Each row below holds a small network's activations on one record, seen along a few directions.
After each row come some of the record's fields: Vum, Zibu, Vupo, Berel.
A field that a record lacks is written absent.
The largest differences between rows may come from other fields.
Random noise pushes rows far along 4 fixed directions. That doesn't count. These rows show it; they differ only by the noise:
-184 -89 -41 -2 45 -149 -88 -66 -1 -14 134 128 237 215 -83 -39 108 139 35 -198 -235 115
-306 53 -77 -115 166 -40 -74 -99 -74 31 -14 57 137 133 -172 -86 207 161 -81 -111 -126 44
-343 105 50 -166 275 34 -15 -7 -186 -7 -186 -83 93 37 -248 -45 164 40 -327 52 -17 -145
50 -150 37 -68 -176 -332 -110 151 85 -66 103 275 373 241 -13 84 46 -130 173 -137 -133 45
148 -431 124 383 -158 -405 -88 103 166 -195 319 183 468 290 72 115 -219 -8 201 -255 -406 70
-337 -261 431 154 365 82 117 7 -366 -174 129 -358 186 177 -149 57 -230 61 -747 -52 -399 -121

140 -84 383 47 -137 -38 173 152 -97 -169 -63 -232 -113 -181 30 114 -239 -226 -344 267 67 -293 => Vum=absent, Zibu=absent, Vupo=absent, Berel=absent
-667 323 -311 -98 438 71 8 -317 -28 13 -290 -38 -121 -220 -517 -281 349 599 -82 67 -59 -45 => Vum=e2, Zibu=l2, Vupo=s2, Berel=y4
-99 -202 96 166 10 -107 45 -200 -16 17 283 -40 99 168 125 -18 -10 130 7 -144 -217 61 => Vum=e2, Zibu=l1, Vupo=s1, Berel=y1
-185 -174 132 231 -1 -291 81 -182 79 -61 110 -30 136 -25 -43 -12 26 212 19 64 -179 -274 => Vum=e1, Zibu=l1, Vupo=s1, Berel=y1
-24 384 -383 -481 -200 89 -102 22 122 165 -183 331 -125 -34 -81 -181 340 29 285 -163 162 341 => Vum=e1, Zibu=l2, Vupo=s1, Berel=y4
130 57 -78 157 321 149 -23 65 87 -56 -223 -169 -32 -92 -60 76 -34 -145 -43 195 239 -258 => Vum=e2, Zibu=l2, Vupo=s2, Berel=y2
269 29 192 -223 -150 -6 -24 215 -75 80 -112 -25 -19 -9 131 174 54 -399 -67 176 297 -223 => Vum=e1, Zibu=l1, Vupo=s2, Berel=y4
-227 32 -12 -93 -109 1 43 -227 -80 164 148 -13 -95 58 68 -117 183 267 -28 -104 -94 102 => Vum=e1, Zibu=l2, Vupo=s1, Berel=y1
-402 41 -240 135 -89 -192 45 -382 104 95 185 217 2 -50 12 -249 269 556 396 -222 -242 194 => Vum=e2, Zibu=l2, Vupo=s1, Berel=y1
-163 42 233 -72 -53 67 176 -115 -190 13 46 -227 -176 -94 -15 -52 -24 66 -348 75 -51 -95 => Vum=absent, Zibu=absent, Vupo=absent, Berel=absent
174 -387 -107 678 -150 -449 -134 138 443 -322 196 277 396 119 -132 -41 -405 251 403 -325 -534 266 => Vum=e2, Zibu=l2, Vupo=s1, Berel=y2
-64 -23 165 176 94 136 149 -146 -106 -5 30 -297 -183 -114 28 -28 -86 79 -238 113 -35 -171 => Vum=absent, Zibu=absent, Vupo=absent, Berel=absent
137 -274 495 -8 -99 -4 211 355 -244 -209 121 -104 210 95 126 224 -366 -393 -443 17 -156 -84 => Vum=e2, Zibu=l2, Vupo=s1, Berel=y1
-79 -166 129 -201 289 219 -66 -29 -223 24 308 -94 160 464 98 101 30 -117 -314 -245 -208 281 => Vum=e2, Zibu=l2, Vupo=s2, Berel=y2
186 146 -283 110 -148 172 -118 164 149 -53 -142 67 -256 -180 -165 -194 -295 114 92 -174 -4 397 => Vum=e1, Zibu=l2, Vupo=s1, Berel=y2
-64 -175 440 173 133 13 239 71 -194 -145 -30 -387 3 -97 2 118 -274 -79 -559 265 -58 -413 => Vum=e1, Zibu=l2, Vupo=s1, Berel=y1
139 145 -201 -290 -99 -21 -164 186 63 62 -162 268 86 66 -8 4 114 -170 251 -31 151 208 => Vum=e1, Zibu=l2, Vupo=s1, Berel=y4
-182 2 -239 44 526 203 -99 -139 -81 22 -67 -53 195 232 -61 11 266 63 48 -100 23 -2 => Vum=e2, Zibu=l2, Vupo=s2, Berel=y1
340 110 -108 -195 -432 -268 -119 236 218 -4 -100 356 -3 -76 -53 -12 -33 -245 309 -93 121 170 => Vum=e2, Zibu=l1, Vupo=s1, Berel=y4
-39 51 258 -317 -82 -96 150 193 -180 24 -238 -27 65 -8 87 200 131 -368 -189 286 282 -369 => Vum=e2, Zibu=l2, Vupo=s1, Berel=y3
-31 88 -5 34 247 369 -19 148 -181 -124 -176 -243 -170 -101 -277 -99 -293 48 -481 -86 -111 247 => Vum=e1, Zibu=l2, Vupo=s2, Berel=y4
-479 269 -263 447 543 54 2 -200 92 -116 -598 -275 -135 -485 -585 -271 96 494 -198 248 55 -472 => Vum=e2, Zibu=l1, Vupo=s1, Berel=y1
72 166 -240 -283 196 232 -139 62 5 118 -121 80 68 155 6 51 200 -187 206 34 222 109 => Vum=e1, Zibu=l2, Vupo=s2, Berel=y4
-322 -130 146 178 -62 -221 84 -172 -10 -79 159 -52 25 -36 -128 -77 -58 371 -217 -73 -336 -73 => Vum=e2, Zibu=l1, Vupo=s1, Berel=y2
-357 149 -158 -129 -37 177 66 -467 -54 163 259 -66 -318 4 -33 -280 244 512 -11 -217 -201 312 => Vum=absent, Zibu=absent, Vupo=absent, Berel=absent
150 147 49 -173 91 479 -3 267 -207 9 -136 -200 -298 -95 -90 -60 -299 -207 -451 -5 98 216 => Vum=e1, Zibu=l1, Vupo=s1, Berel=y2
156 -265 157 144 190 37 -77 179 -75 -129 95 -117 283 277 50 171 -153 -226 -178 -99 -110 -18 => Vum=e1, Zibu=l2, Vupo=s2, Berel=y1
-412 53 -190 -286 -13 17 -27 -155 -108 22 246 244 117 221 -197 -227 155 390 22 -399 -345 584 => Vum=e2, Zibu=l2, Vupo=s2, Berel=y1
-11 -76 -219 364 219 -104 -97 -129 199 -32 -91 49 179 -3 21 4 148 104 396 19 3 -216 => Vum=e1, Zibu=l1, Vupo=s1, Berel=y4
-516 205 -191 179 503 58 50 33 -47 -194 -544 -115 92 -260 -577 -210 66 344 -259 116 -58 -222 => Vum=e2, Zibu=l2, Vupo=s1, Berel=y1
-178 258 -85 -31 -46 11 113 -153 30 62 -231 -116 -259 -319 -124 -166 171 181 -15 168 169 -214 => Vum=absent, Zibu=absent, Vupo=absent, Berel=absent
7 129 143 -45 -155 -8 128 105 -80 -18 -203 -86 -263 -340 -87 -33 -143 -58 -245 139 148 -187 => Vum=e1, Zibu=l1, Vupo=s1, Berel=y2
166 -33 10 466 -263 -410 71 6 315 -159 -211 7 -20 -394 -16 -29 -100 35 368 258 144 -418 => Vum=absent, Zibu=absent, Vupo=absent, Berel=absent
42 -96 -352 142 -205 -122 -182 -251 278 147 346 296 70 212 139 -130 224 387 617 -361 -199 400 => Vum=e1, Zibu=l2, Vupo=s2, Berel=y1
91 -32 -16 -125 22 78 -80 107 -51 55 50 58 81 130 87 44 -22 -99 -2 -44 -1 135 => Vum=e1, Zibu=l2, Vupo=s1, Berel=y1
141 154 191 -455 -155 78 -5 206 -96 87 -111 25 -195 -53 51 104 86 -379 -152 163 279 -66 => Vum=e2, Zibu=l1, Vupo=s2, Berel=y3

Here are new rows. What are their fields?
82 167 -20 341 179 67 85 -26 102 -58 -445 -287 -254 -452 -94 -16 -16 -43 -1 443 356 -559 => Vum=absent, Zibu=absent, Vupo=absent, Berel=absent
90 -269 -90 472 -156 -521 -40 140 380 -254 11 357 477 10 -68 54 -126 111 520 -53 -244 -112 => Vum=e2, Zibu=l2, Vupo=s1, Berel=y1
149 151 -276 292 -256 -269 -8 -88 385 -13 -229 120 -134 -380 -16 -119 121 156 544 162 223 -249 => Vum=absent, Zibu=absent, Vupo=absent, Berel=absent
21 293 -90 -267 31 12 -70 206 75 7 -456 33 -66 -211 -176 8 131 -189 57 332 365 -222 => Vum=e1, Zibu=l2, Vupo=s2, Berel=y4
-200 75 -222 339 425 -38 -42 55 154 -229 -447 -16 159 -196 -426 -68 22 200 58 171 15 -250 => Vum=e2, Zibu=l2, Vupo=s2, Berel=y1
-31 1 23 146 108 275 3 -296 -122 139 232 -257 -285 -26 103 -85 -2 240 -137 -104 -93 82 => Vum=e1, Zibu=l1, Vupo=s2, Berel=y4
441 -73 249 172 -6 128 -8 613 -47 -313 -349 -180 27 -195 -211 138 -621 -465 -383 171 80 -68 => Vum=e1, Zibu=l2, Vupo=s2, Berel=y4
-57 345 -339 170 422 418 -112 -16 59 -7 -442 -216 -385 -368 -379 -225 -108 193 -144 114 197 42 => Vum=e2, Zibu=l2, Vupo=s2, Berel=y2
-77 173 -225 -301 -99 146 -72 -94 10 156 85 150 -94 107 -24 -143 243 151 90 -251 -25 351 => Vum=e1, Zibu=l2, Vupo=s2, Berel=y1
-173 159 -153 -192 102 -141 -6 24 56 39 -257 211 167 -58 -123 2 279 -24 213 197 204 -201 => Vum=e2, Zibu=l2, Vupo=s1, Berel=y1
10 -30 -364 370 15 -113 -168 -215 299 13 76 120 58 2 -32 -169 104 333 509 -222 -78 155 => Vum=e1, Zibu=l2, Vupo=s2, Berel=y1
-104 153 -163 -352 246 99 -128 -31 -28 93 -99 98 93 205 -29 34 342 -130 54 -4 174 53 => Vum=e2, Zibu=l2, Vupo=s2, Berel=y2
86 -248 152 330 153 97 46 -63 -65 -69 166 -251 72 125 106 99 -193 -4 -144 -75 -162 -35 => Vum=e1, Zibu=l2, Vupo=s2, Berel=y4
-3 -312 165 550 -62 -108 106 -82 56 -146 287 -133 9 -35 117 -32 -324 205 -28 -179 -362 39 => Vum=e2, Zibu=l1, Vupo=s1, Berel=y2
-455 198 -184 -371 157 179 5 -566 -179 350 328 -3 -196 181 40 -208 477 471 -49 -206 -142 285 => Vum=e2, Zibu=l1, Vupo=s1, Berel=y4
-265 -155 506 -385 232 17 203 97 -464 -75 55 -170 277 272 86 257 68 -317 -629 180 -47 -273 => Vum=e2, Zibu=l2, Vupo=s1, Berel=y1
104 -119 493 -12 -245 -138 184 166 -173 -50 -7 -188 -91 -148 144 202 -192 -311 -380 253 111 -411 => Vum=e2, Zibu=l1, Vupo=s1, Berel=y2
273 79 -230 -115 -391 -109 -143 -18 210 173 117 281 -30 56 150 -55 158 -57 466 -153 148 193 => Vum=e1, Zibu=l1, Vupo=s1, Berel=y1
